A small network was shown many inputs. Here are its activations along a few directions, one row for each input.
In each table, some parts of the input vary, and every possible input appears once, in random order.
A made-up example of a description, with smaller parts first: values(2) and (point or line(11) or (ring(5) and line(6))).
Shared parts are said once, and a part with two or three values counts as separate values.
In the rows, zero is written as 128.

Other details of the inputs shift rows strongly along two fixed directions, in all tables alike. That doesn't count.

Rows:
x1: 110; 129; 139; 164; 164; 128; 117; 166; 127; 146; 95; 100
x2: 130; 144; 122; 100; 88; 176; 114; 74; 151; 142; 170; 174
x3: 180; 102; 89; 153; 160; 75; 145; 179; 94; 40; 100; 87
x4: 153; 141; 106; 101; 85; 171; 122; 73; 145; 119; 175; 177
x5: 153; 108; 106; 151; 156; 92; 136; 179; 104; 79; 102; 95
x6: 147; 113; 124; 138; 148; 77; 156; 158; 104; 101; 105; 97
x7: 56; 133; 168; 167; 176; 148; 111; 165; 143; 210; 80; 103
x8: 77; 133; 166; 124; 132; 130; 121; 131; 137; 187; 118; 125
x9: 154; 117; 120; 132; 138; 79; 147; 151; 104; 84; 116; 97
x10: 45; 128; 186; 136; 159; 115; 128; 152; 134; 218; 90; 105
x11: 85; 122; 160; 136; 153; 104; 140; 151; 126; 173; 97; 105
x12: 84; 123; 162; 134; 154; 101; 134; 150; 125; 169; 98; 102
x13: 201; 121; 74; 128; 110; 126; 122; 136; 111; 35; 151; 135
x14: 152; 111; 119; 135; 154; 67; 151; 150; 102; 76; 102; 87
x15: 156; 112; 120; 136; 145; 76; 153; 148; 105; 88; 109; 101
x16: 124; 123; 127; 129; 139; 115; 145; 127; 124; 131; 118; 123
x17: 105; 118; 146; 136; 152; 101; 144; 142; 122; 149; 102; 111
x18: 174; 118; 109; 125; 124; 91; 145; 132; 109; 74; 131; 119
x19: 180; 141; 100; 95; 72; 162; 118; 74; 137; 92; 186; 179
x20: 201; 120; 90; 115; 112; 91; 140; 117; 106; 32; 145; 119
x21: 109; 150; 132; 95; 84; 193; 107; 67; 160; 166; 174; 181
x22: 127; 137; 124; 150; 139; 156; 107; 137; 136; 134; 122; 125
x23: 207; 141; 80; 91; 66; 152; 120; 72; 130; 48; 194; 170
x24: 98; 151; 141; 96; 84; 195; 105; 71; 163; 182; 172; 181
x25: 109; 127; 127; 134; 129; 158; 112; 139; 138; 148; 128; 139
x26: 94; 135; 149; 115; 122; 144; 120; 108; 143; 168; 133; 139
x27: 80; 128; 160; 129; 139; 133; 132; 126; 138; 190; 113; 132
x28: 101; 115; 139; 154; 160; 112; 126; 183; 118; 144; 93; 100
x29: 128; 123; 127; 124; 134; 112; 139; 125; 123; 118; 123; 118
x30: 122; 127; 135; 164; 160; 122; 118; 170; 122; 133; 96; 96
x31: 115; 130; 134; 118; 122; 139; 130; 108; 137; 144; 134; 140
x32: 104; 136; 142; 120; 116; 146; 128; 116; 138; 169; 137; 146
x33: 103; 153; 139; 94; 79; 197; 104; 70; 162; 178; 176; 184
x34: 211; 137; 75; 98; 73; 146; 130; 77; 127; 49; 187; 171
x35: 160; 118; 107; 167; 169; 99; 131; 169; 109; 77; 92; 84
x36: 217; 121; 84; 115; 100; 95; 142; 117; 104; 29; 156; 132
x37: 103; 138; 146; 115; 110; 150; 121; 110; 141; 168; 142; 148
x38: 107; 152; 139; 95; 77; 196; 104; 71; 161; 179; 177; 187
x39: 97; 126; 149; 128; 137; 122; 134; 130; 132; 163; 115; 122
x40: 99; 126; 145; 130; 139; 124; 139; 131; 131; 165; 115; 125
x41: 130; 125; 130; 165; 165; 114; 122; 174; 117; 121; 93; 90
x42: 92; 122; 135; 143; 150; 146; 118; 150; 135; 158; 110; 126
Description of these inputs: line(6) and (values(2) or line(5)).
- Changing only the line(6) part turns x1 into x41. The same change can be made to x34. Which row results? => x6
- Changing only the line(6) part turns x9 into x24. The same change can be made to x37. Which row results? => x39
- Change only the line(5) part in x31. List by row number the other rows that result. => x14, x16, x17, x29
- Change only the values(2) part in x1. List by row number the other rows that result. => x5

Rows:
x43: 125; 116; 126; 128; 147; 100; 145; 132; 118; 113; 110; 112
x44: 139; 136; 124; 112; 108; 136; 126; 97; 135; 118; 147; 141
x45: 169; 113; 105; 158; 161; 84; 151; 163; 103; 75; 97; 90
x46: 154; 139; 119; 131; 112; 147; 119; 117; 134; 119; 144; 142
x47: 72; 131; 170; 147; 148; 131; 127; 161; 133; 210; 102; 118
x48: 81; 126; 175; 132; 147; 94; 136; 150; 123; 181; 100; 99
x49: 123; 138; 128; 101; 98; 154; 120; 89; 143; 139; 158; 158
x50: 131; 146; 118; 136; 120; 179; 84; 122; 145; 122; 142; 137
x51: 129; 134; 128; 95; 92; 146; 119; 92; 138; 127; 162; 157
x52: 148; 134; 114; 128; 114; 147; 120; 118; 134; 116; 143; 143
x53: 193; 130; 104; 116; 106; 99; 139; 111; 112; 59; 149; 125
x54: 159; 105; 101; 139; 145; 83; 151; 171; 99; 71; 112; 103
x55: 83; 127; 149; 134; 138; 146; 121; 141; 139; 183; 117; 134
x56: 154; 127; 119; 154; 148; 112; 139; 147; 118; 110; 110; 108
x57: 76; 118; 154; 140; 166; 110; 144; 141; 129; 171; 90; 102
x58: 135; 137; 128; 155; 148; 136; 99; 155; 127; 112; 113; 101
x59: 114; 138; 128; 100; 98; 168; 116; 80; 150; 145; 160; 165
x60: 197; 120; 87; 139; 128; 106; 139; 135; 108; 51; 132; 121
x61: 199; 125; 95; 135; 119; 101; 136; 140; 107; 56; 137; 118
x62: 113; 145; 122; 93; 71; 209; 95; 79; 160; 160; 187; 199
x63: 184; 120; 88; 121; 108; 118; 135; 133; 113; 62; 150; 138
x64: 91; 124; 146; 146; 154; 134; 129; 148; 133; 173; 102; 122
x65: 88; 118; 146; 158; 172; 118; 139; 164; 127; 170; 84; 101
x66: 169; 132; 108; 116; 110; 124; 132; 97; 124; 86; 149; 140
x67: 155; 115; 116; 131; 145; 84; 150; 134; 109; 83; 112; 104
x68: 87; 138; 162; 137; 144; 133; 132; 121; 139; 187; 110; 119
x69: 88; 122; 139; 147; 158; 139; 132; 147; 135; 170; 100; 120
x70: 91; 133; 152; 134; 144; 131; 134; 120; 137; 174; 111; 120
x71: 64; 133; 166; 121; 135; 145; 123; 115; 147; 200; 118; 133
x72: 68; 135; 148; 145; 152; 171; 89; 149; 149; 175; 110; 119
x73: 176; 120; 88; 128; 120; 130; 132; 124; 119; 68; 141; 140
x74: 138; 135; 114; 119; 105; 166; 114; 106; 142; 125; 153; 159
x75: 162; 113; 116; 129; 139; 63; 158; 153; 98; 74; 113; 93
x76: 151; 156; 122; 98; 77; 183; 108; 56; 153; 135; 183; 183
x77: 191; 128; 81; 139; 125; 133; 102; 138; 119; 33; 140; 115
x78: 126; 148; 137; 102; 89; 157; 118; 89; 145; 153; 165; 163
x79: 73; 114; 160; 132; 162; 96; 143; 153; 123; 170; 91; 99
x80: 147; 131; 115; 123; 109; 141; 125; 127; 127; 119; 147; 147
x81: 92; 130; 149; 138; 139; 139; 123; 143; 135; 178; 114; 128
x82: 162; 108; 114; 144; 147; 71; 145; 173; 96; 74; 107; 92
x83: 142; 130; 106; 119; 108; 160; 118; 110; 138; 113; 151; 156
x84: 113; 119; 133; 115; 130; 109; 142; 132; 122; 132; 125; 124
x85: 85; 124; 172; 146; 165; 88; 142; 154; 121; 174; 85; 87
x86: 142; 125; 132; 137; 129; 108; 130; 151; 115; 118; 123; 116
x87: 124; 149; 131; 86; 69; 179; 106; 67; 153; 149; 183; 182
x88: 80; 123; 159; 122; 140; 114; 138; 138; 129; 176; 112; 119
x89: 132; 143; 109; 99; 78; 202; 101; 80; 156; 140; 182; 194
x90: 132; 110; 126; 118; 136; 81; 146; 143; 109; 96; 117; 105
x91: 140; 120; 121; 133; 146; 99; 147; 128; 118; 103; 113; 106
x92: 128; 139; 130; 106; 101; 147; 122; 93; 140; 138; 153; 151
x93: 64; 119; 165; 140; 153; 121; 128; 167; 130; 193; 97; 112
x94: 176; 119; 110; 155; 152; 85; 146; 161; 102; 77; 105; 96
- Changing only one part turns x67 into x43. The same change can be made to x77. Which row results? => x72
- Changing only one part turns x73 into x94. The same change can be made to x54. Which row results? => x47
- Describe the family of inputs behind these rows. => line(4) and (point or (values(2) and line(6)))
- Which other rows agree with x66 in the line(4) part? List them by row number. => x44, x45, x50, x52, x60, x70, x75, x80, x81, x82, x87, x92
- Change only the values(2) part in x59. List by row number the other rows that result. => x83
